These are the activations of a small neural network, seen along a few directions. Each row is one input.
In each table, some parts of the input vary, and every possible input appears once, in random order.
A made-up example of a description, with smaller parts first: one of 4 places along a line, together with either a single point or one of 11 places along a line or (one of 3 separate values, together with one of 8 places around a ring).
Shared parts are said once, and a part with two or three values counts as separate values.
(in the rows, 128 means zero)

Other details of the inputs shift rows strongly along two fixed directions, in all tables alike. That doesn't count.
These rows show it; all are for the same input, with only those details redrawn:
[109 140 108 134 127 145 143 134 130 112 129 145 122 150]
[152 107 175  79  92 107  63 136 138 116 113 113 142 144]
[151 111 162  91 101 113  82 136 134 117 119 113 138 138]

Rows:
row 1: [184  95 129 149 157 104 164 131 108 151 157  81 123  61]
row 2: [106 153 120 126 134 149 149 122 132 122 117 138 117 151]
row 3: [106 152 114 128 125 143 148 127 125 115 127 145 125 146]
row 4: [111 147 103 135 128 142 137 125 131 111 129 146 129 145]
row 5: [169 104 161 120 149 108 126 131 116 158 121  91 131  84]
row 6: [101 140 105 153 134 132 129 126 141 141 123 154 123 134]
row 7: [171  98 151 129 148 103 145 128 113 150 142  90 129  76]
row 8: [108 146 104 133 121 141 142 131 125 112 130 147 127 148]
row 9: [ 95 130 120 153 136 126 139 133 132 131 127 152 117 141]
row 10: [214 102 104 178 186 122 197 134 107 167 166  57 119  23]
row 11: [106 144 116 124 126 146 153 128 132 115 129 144 122 147]
row 12: [113 145 107 141 133 151 139 125 144 113 123 139 126 149]
row 13: [145 106 218  40  72  96  25 124 153 120  90 110 151 163]
row 14: [114 152  99 141 125 144 137 117 134 113 122 142 134 147]
row 15: [ 97 138 110 152 136 126 133 128 135 136 130 157 121 135]
row 16: [142 121 195  59  86 102  45 124 139 121  98 110 148 153]
row 17: [144 105 175  73  86 107  61 135 143 114 115 118 146 149]
row 18: [172 100 162 124 142 100 127 132 113 149 133  89 129  81]
row 19: [106 158 109 126 127 143 146 117 124 122 121 137 127 149]
row 20: [218  97  99 177 190 121 207 129 106 169 174  53 121  16]
row 21: [147 112 205  49  64  91  26 128 141 116  98 115 155 157]
row 22: [ 91 139 116 142 134 124 141 125 123 136 128 154 120 136]
row 23: [208  96 108 164 180 112 190 128 105 162 171  65 118  30]
row 24: [111 137 119 146 120 174 129 111 106 117 148 152 130 150]
row 25: [175 107 155  99 117 113  93 130 132 122 127  95 137 113]
row 26: [ 99 139 111 155 137 132 130 130 142 140 124 153 126 134]
row 27: [ 93 136 116 152 131 121 136 130 126 131 129 155 120 139]
row 28: [174  95 164 112 146 103 124 127 118 159 126  88 136  82]
row 29: [157 111 172  77  81  99  59 131 130 116 113 112 150 140]
row 30: [ 99 137 107 148 131 125 129 125 135 137 128 158 119 136]
row 31: [ 96 136 111 150 128 121 137 128 125 132 130 155 117 138]
row 32: [170 103 161 104 134  94 101 126 112 159 124  88 137  86]
row 33: [109 138 104 132 130 147 141 126 139 112 131 145 126 147]
row 34: [165 105 166 106 137  97 102 129 113 157 121  92 138  90]
row 35: [ 91 139 122 145 137 125 141 128 123 135 126 153 122 136]
row 36: [112 150 104 140 128 145 137 121 137 112 125 142 133 147]
row 37: [109 140 108 134 127 145 143 134 130 112 129 145 122 150]
row 38: [ 90 118 124 160 124 168 121 118 110 131 138 156 119 130]
row 39: [ 98 131 116 153 140 131 134 132 142 136 126 154 119 138]
row 40: [106 148 118 128 129 147 151 129 130 116 125 144 118 148]
row 41: [110 141 106 136 130 150 141 123 146 113 127 140 129 149]
row 42: [113 148  99 136 123 141 138 121 129 112 127 146 131 146]
What is each input in this table made of? -> one of 2 separate values, together with either a single point or (one of 4 places along a line, together with one of 5 places along a line)
The inputs of row 16 and row 34 match in every part but the choice among 2 separate values. If row 36 is changed in the same way as row 16 into row 34, which row does it become? -> row 26
Change only the place on the line of 5 in row 40. List by row number the other rows that result. -> row 2, row 12, row 25, row 37

Rows:
row 43: [136 126 124 135 126 126 122 127 121 128 134 125 130 121]
row 44: [131 123 132 126 131 121 130 132 131 129 130 126 126 126]
row 45: [128 123 136 128 125 131 119 129 130 130 128 127 129 127]
row 46: [130 124 130 127 120 126 114 124 126 127 130 131 133 131]
row 47: [131 123 130 129 125 121 123 133 133 129 128 126 126 126]
row 48: [134 130 127 123 131 119 129 129 133 132 125 123 132 124]
row 49: [127 124 136 125 126 119 121 134 133 128 124 129 126 131]
row 50: [131 123 130 129 125 126 129 127 121 130 134 127 129 123]
row 51: [130 124 133 129 122 124 121 130 122 129 131 129 129 126]
row 52: [135 122 125 129 126 123 121 128 135 127 129 126 130 126]
row 53: [131 127 134 128 133 129 130 127 127 133 124 123 128 125]
row 54: [127 133 133 121 122 122 118 125 125 131 123 128 129 129]
row 55: [138 156  44 177 174 177 239 130  98 117 162 120 107 101]
row 56: [134 124 124 132 126 122 119 131 134 126 128 125 129 125]
row 57: [132 127 130 126 132 118 131 132 130 130 124 123 128 123]
row 58: [133 131 132 126 132 129 126 125 129 134 123 122 129 125]
row 59: [131 125 132 130 129 124 130 130 118 130 131 127 125 122]
row 60: [130 125 134 126 133 131 131 125 127 132 126 123 129 125]
row 61: [ 38 181  95 130 102 169 134 123 154  84 109 201 124 222]
row 62: [130 125 133 121 130 119 128 131 132 130 125 124 131 126]
row 63: [124 126 136 119 123 123 121 125 124 129 125 128 129 130]
row 64: [129 121 136 125 125 132 121 127 131 130 129 128 130 127]
row 65: [134 124 128 133 129 133 120 127 130 128 130 124 131 122]
row 66: [130 124 132 127 130 125 132 128 119 130 133 126 126 122]
row 67: [132 130 130 122 126 123 125 124 123 132 128 123 129 123]
row 68: [133 122 132 128 125 132 117 125 132 128 129 127 132 125]
row 69: [128 123 139 127 129 130 123 129 128 131 126 126 126 129]
row 70: [126 122 141 122 127 130 121 127 131 129 126 128 128 131]
row 71: [125 128 137 121 123 122 120 127 122 129 123 129 128 129]
row 72: [131 121 130 127 126 122 126 131 134 129 130 127 127 126]
row 73: [134 132 128 124 130 118 128 131 133 132 123 123 130 123]
row 74: [133 130 131 124 132 129 127 124 130 133 125 122 131 125]
What is each input in this table made of? -> one of 2 separate values, together with either a single point or (one of 3 separate values, together with one of 5 places along a line)
Change only the choice among 2 separate values in row 58. List by row number the other rows that result. -> row 74
Start at row 46 and move only the place on the line of 5, one step at a time. The first step leads to row 50. Which rows follow, in order? -> row 66, row 63, row 67
